Each row below holds a small network's activations on one input, seen along a few directions.
Each table varies a few parts of the input and shows all the possible inputs, shuffled.
Descriptions start from the smaller parts, as in this example, which fits no table here: values(2) and (point or ring(9) or (line(6) and ring(8))).
Shared parts are said once, and a part with two or three values counts as separate values.

Other details of the inputs shift rows strongly along two fixed directions, in all tables alike. That doesn't count.

Table:
r1: [-40.6 -17.6 -44.0 -29.6   8.6 -26.3 -26.5  -5.3 -35.7   2.3  23.9   9.3]
r2: [-13.6 -39.7  35.5 -38.3  -2.8 -57.7 -17.8 -10.6   1.6  -8.9  26.2  22.3]
r3: [  3.2  -3.3 -11.4  13.1  -7.7  12.0   1.7  -5.9  13.3  -4.9 -22.8  -6.6]
r4: [ 32.0   4.7  64.3   7.5  -2.6  -1.2 -13.5 -22.9  46.9   2.9 -17.2  19.2]
r5: [-13.4 -19.3 -40.0   3.7 -10.7 -11.3   4.5 -10.4 -11.6  -3.3  -3.4  -7.8]
r6: [ 16.7 -22.3  65.3 -35.1   6.1 -58.2   0.7  -4.4   6.0   3.5  41.9  37.8]
r7: [  1.0 -15.6   5.4 -18.7  -3.5 -18.5   9.9  14.1  -5.3  -6.0  24.7   5.7]
r8: [-27.3 -31.6 -50.9 -16.4   0.4 -24.4  21.6   3.7 -39.2 -11.5  20.0  -6.7]
r9: [ -9.1   0.6  29.0   4.4   7.1 -16.1 -20.7 -14.4  14.1  10.3   4.2   9.7]
r10: [-17.8  14.0 -58.4  -3.7   8.7  22.1  -1.3  16.8 -30.1   5.2  14.8  -6.0]
r11: [ 44.8  25.8  69.7  20.8  -6.7  13.6  -6.2 -14.9  53.3   3.7 -25.1  14.5]
r12: [  6.6 -20.5  55.2 -14.1  -1.9 -34.7 -20.1 -13.0  17.9  -5.8   6.8  21.1]
r13: [ -5.7 -17.8  76.4 -42.0  18.3 -63.0 -40.6  -6.5  -1.2   8.6  10.3  26.4]
r14: [ -2.8  -1.6 -49.5  11.4  -5.2  18.6  28.9  17.6 -16.6  -5.9  -2.3 -15.6]
r15: [ 33.4  55.3  11.9  36.0   8.4  69.9   2.1  24.8  22.5  12.2 -49.2 -27.1]
r16: [  2.5  18.9  16.1 -12.5  16.9   5.2 -21.2  -2.4   3.1   4.0  12.9  12.3]
r17: [ 39.2  38.3 -16.9  48.3 -11.1  65.6  24.1   8.8  28.6   2.8 -33.8 -23.3]
r18: [-25.9 -24.1 -77.7  -2.6  -6.0   0.0  29.4  -0.7 -40.6  -5.5  12.2 -17.8]
r19: [ 33.1  35.2 -10.6  46.1 -10.1  71.9  20.2  17.6  26.8  -3.1 -34.8 -25.5]
r20: [ 29.8  11.0  70.3  -0.3  -7.5   3.7 -11.6  -6.9  45.8  -5.4 -11.7  15.4]
r21: [-40.6 -39.7 -59.5 -22.6  -7.9 -39.2  16.3   2.0 -48.0 -10.8  19.6   1.0]
r22: [ 28.5  33.2  -9.7  47.0  -9.6  70.8  16.6   5.2  27.0  -7.6 -40.6 -29.1]
r23: [  2.3  -6.9 -17.0   3.1  -1.9  -2.0  16.0  -4.6  -5.0  -3.2   5.2  -6.7]
r24: [ 15.2 -17.1  72.7 -29.6   5.7 -40.8  -9.0  -5.5  19.1  -8.5  26.4  24.2]
r25: [ 27.9  52.2  11.9  35.5  10.5  69.4  -1.9  12.8  23.2   7.8 -55.0 -29.9]
r26: [-12.5   4.6  14.1   2.2   2.8 -13.2  -9.1  -7.7   0.6   9.4   9.6   9.1]
r27: [-22.4   9.4 -47.5  19.9   5.4  20.4  12.5   2.6 -19.2   5.3   3.3 -21.4]
r28: [-33.9 -33.0 -47.8 -13.4 -12.4 -24.7   9.9   2.7 -40.8  -9.9  16.8  -5.2]
r29: [-16.2  15.9 -31.8  -4.6   4.2  16.2 -17.4  -0.1 -13.2   5.0   0.5   1.6]
r30: [-42.5  -9.3 -72.3 -11.3   0.8  -2.3   2.3  15.6 -56.0   3.7  -8.1 -25.5]
r31: [ -4.9  -7.4 -27.7   5.8 -12.0   5.9  12.8  -8.1  -6.5   0.4  -6.2  -2.9]
r32: [ 13.2   7.5  74.8  -9.8  15.8 -31.6 -12.8  -0.4  19.1  13.2  30.9  27.4]
Description of these inputs: line(4) and (values(3) or line(5)).
Changing only the line(4) part turns r20 into r7. The same change can be made to r31. Which row results?
Answer: r6
Which other rows does r2 become when the line(5) part takes its other values? List them by row number.
Answer: r3, r4, r5, r12
Which other rows does r30 become when the values(3) part takes its other values? List them by row number.
Answer: r26, r29

Table:
r33: [ 27.9  21.2  60.5   8.0  25.3 -14.9 -19.3  -6.6  24.0  21.3  16.1  21.0]
r34: [ 28.3  44.8  32.3  20.1  30.2  42.0  -7.7  23.1   8.7  14.5 -58.7 -31.8]
r35: [ 49.2  62.6  26.4  20.5   5.5  70.8 -16.6  -2.4  44.7   1.3 -32.4  15.2]
r36: [-31.3  24.0 -76.4  14.2   1.5  39.3  16.0  -6.3 -37.4   2.8   2.0 -14.8]
r37: [-26.1   5.3 -54.6  18.0   3.1  22.9   4.3  20.8 -20.4  -1.8  28.6 -16.7]
r38: [ 20.3 -27.1  61.5  -5.4   2.5 -42.5 -13.3 -29.3  25.7  -6.4 -20.0  11.9]
r39: [  0.2   0.3   6.7 -20.3   3.4 -29.9 -15.7  14.5 -12.2  10.0  37.1  31.1]
r40: [-26.1 -15.1 -17.4 -12.8  -8.8 -12.3 -34.6 -18.8  -9.0   5.8  -4.2  -4.3]
r41: [ 35.6  22.8  52.0  33.9 -12.7  13.4  27.8   3.1  29.3   6.2  -4.1   4.6]
r42: [ -8.6 -25.2  -7.7   3.7  -7.7  -5.5  19.1   5.1  11.5 -16.9  10.6  -5.5]
r43: [ 42.3  19.7   9.5  28.2 -19.4  42.1  16.0   6.5  46.9  -3.7 -41.9   2.8]
r44: [ 31.7  26.1  45.4  50.6 -26.6  44.3   6.3 -21.8  50.6  -6.0 -64.9 -10.7]
r45: [-24.0 -24.6  17.5 -42.0   6.5 -57.0 -26.7 -10.6  -5.4  15.4  43.5  25.1]
r46: [ 32.6  10.4  -3.9  14.8  12.2  26.1  26.7 -11.4  10.9  -7.9 -17.8 -11.4]
r47: [ -1.8 -40.0   5.3 -24.7 -23.0 -41.5  -6.7  -7.9  -5.9 -16.4  -8.6  18.3]
r48: [ 20.3  -4.6  -1.5 -12.4  -6.6  10.4  19.3  -4.7   3.8  -9.7   7.5  -6.7]
r49: [ -0.5  -5.2  66.1 -52.0  19.6 -43.3 -26.1  24.8 -17.2  11.5   9.8   1.0]
r50: [-13.8   2.1 -70.5  16.1 -13.4  31.8  49.5  -1.6 -32.8 -12.0  -5.3 -22.8]
r51: [-19.6  -7.1 -30.7  -8.3 -11.3  -3.0 -31.1  -8.6 -11.3  -1.2 -17.7  10.6]
r52: [ 27.7  10.3 -31.8   3.1 -11.9  38.7  27.8   8.2   1.2 -16.5 -16.4  -0.2]
r53: [ -3.8 -12.0  48.4 -24.1  27.8 -56.5 -28.2 -21.5  12.1  18.4  24.1  33.0]
r54: [  5.8 -40.7  52.6 -29.2 -17.5 -52.6 -17.2 -21.2  14.7  -8.1   2.7  12.2]
r55: [ 30.8  49.1  11.8  15.9   6.5  63.3 -13.5 -10.0  32.3   7.6 -16.5  -6.8]
r56: [ 30.6  38.6  48.7  -8.9  11.1  24.1 -18.2  38.5   9.3   6.0 -42.1  -1.8]
r57: [ -5.2  18.4  -4.6   0.7  15.4  31.1 -10.1  -1.8   5.3 -12.0  16.8   0.8]
r58: [  4.1  25.9 -31.1  10.8  24.9  31.9  -2.3 -13.9  -7.2   5.9  -6.9  -8.2]
r59: [-28.4 -33.1  15.8 -28.9  17.1 -62.9 -39.8 -30.6 -17.3   7.1  11.1  20.1]
r60: [-19.7  16.7 -22.7  17.4  -1.0   2.5   7.4   5.3 -21.7  16.9  22.0   1.3]
r61: [ 30.7  35.8  38.7  17.6   1.4  26.1 -16.9   4.4  33.7  20.2   6.1   2.9]
r62: [-35.2  -2.5  -9.8   5.7  -8.9 -10.5 -21.4 -23.7 -13.9   5.8 -11.5   4.4]
r63: [ -0.6 -27.1 -14.2  -0.5   5.2 -28.4  20.9  -9.0  -1.4   1.2   0.9  -2.3]
r64: [-10.1  -4.2 -79.6  18.8  -7.8  53.0  41.4  11.7 -18.5 -29.2  -1.4 -35.1]
r65: [ 11.5  -9.3 -25.3   8.8 -17.2   5.6  27.9  14.8  -6.3   2.2  14.7 -18.7]
r66: [-49.4 -14.8 -69.8   0.9   3.0   4.7  -1.5   6.9 -22.5  -4.1  22.0 -12.3]
r67: [-17.2 -50.6  25.8 -19.1 -12.7 -44.2  -8.4 -11.2   2.3 -27.2  11.0   6.7]
r68: [-38.8   1.8 -17.7 -19.5  10.9 -17.1   7.5  29.7 -58.6   8.9  -4.6 -20.0]
r69: [-22.2 -25.0  58.0 -24.7   6.6 -44.4 -48.5 -20.2  13.0  -9.9  20.3  26.5]
r70: [ 21.2  -8.3   3.1  14.2   6.4 -13.2  26.3   4.4  -0.6   4.0   9.3  -5.4]
r71: [-46.3 -10.4 -50.9 -18.5  15.1   3.3   3.4  45.8 -57.5 -10.4   2.1 -39.1]
r72: [ 21.7  -9.6  -3.7  -2.7 -14.9 -11.2  21.8  20.9  -4.1  -4.1  14.6  12.5]
r73: [-30.4   5.1 -15.0   3.8   0.0 -10.6  -3.0 -10.6  -8.6  15.6  10.2  10.6]
r74: [ 14.2  -4.9   7.1  19.9  -7.3  13.2  24.8  18.9  13.0 -13.7  17.0  -9.6]
r75: [  9.7 -13.9  -3.9   0.8 -15.6  -1.4  15.7  -2.0  17.8   1.0  -2.6  -8.8]
r76: [-36.8 -30.9 -57.8   1.1 -17.7 -24.7  38.7  -1.5 -33.4  -1.9  11.9  -8.6]
r77: [ -0.8   5.3   7.2 -13.9   1.0 -13.1 -21.8  -0.3  12.3   9.4   5.9  29.1]
What do these inputs look like to the network?
Answer: values(5) and (point or (values(2) and line(4)))
Changing only the values(5) part turns r47 into r67. The same change can be made to r39. Which row results?
Answer: r37
A walk changes only the line(4) part. It starts at r55 and steps to r61. List the rest of the walk in order.
Answer: r45, r40
List by row number the other rows that have the values(5) part in common with r36.
Answer: r41, r44, r50, r60, r62, r68, r73, r76
Which other rows does r42 become when the values(5) part takes its other values? List them by row number.
Answer: r43, r63, r75, r76
Which other rows does r47 become when the values(2) part takes its other values? List them by row number.
Answer: r51
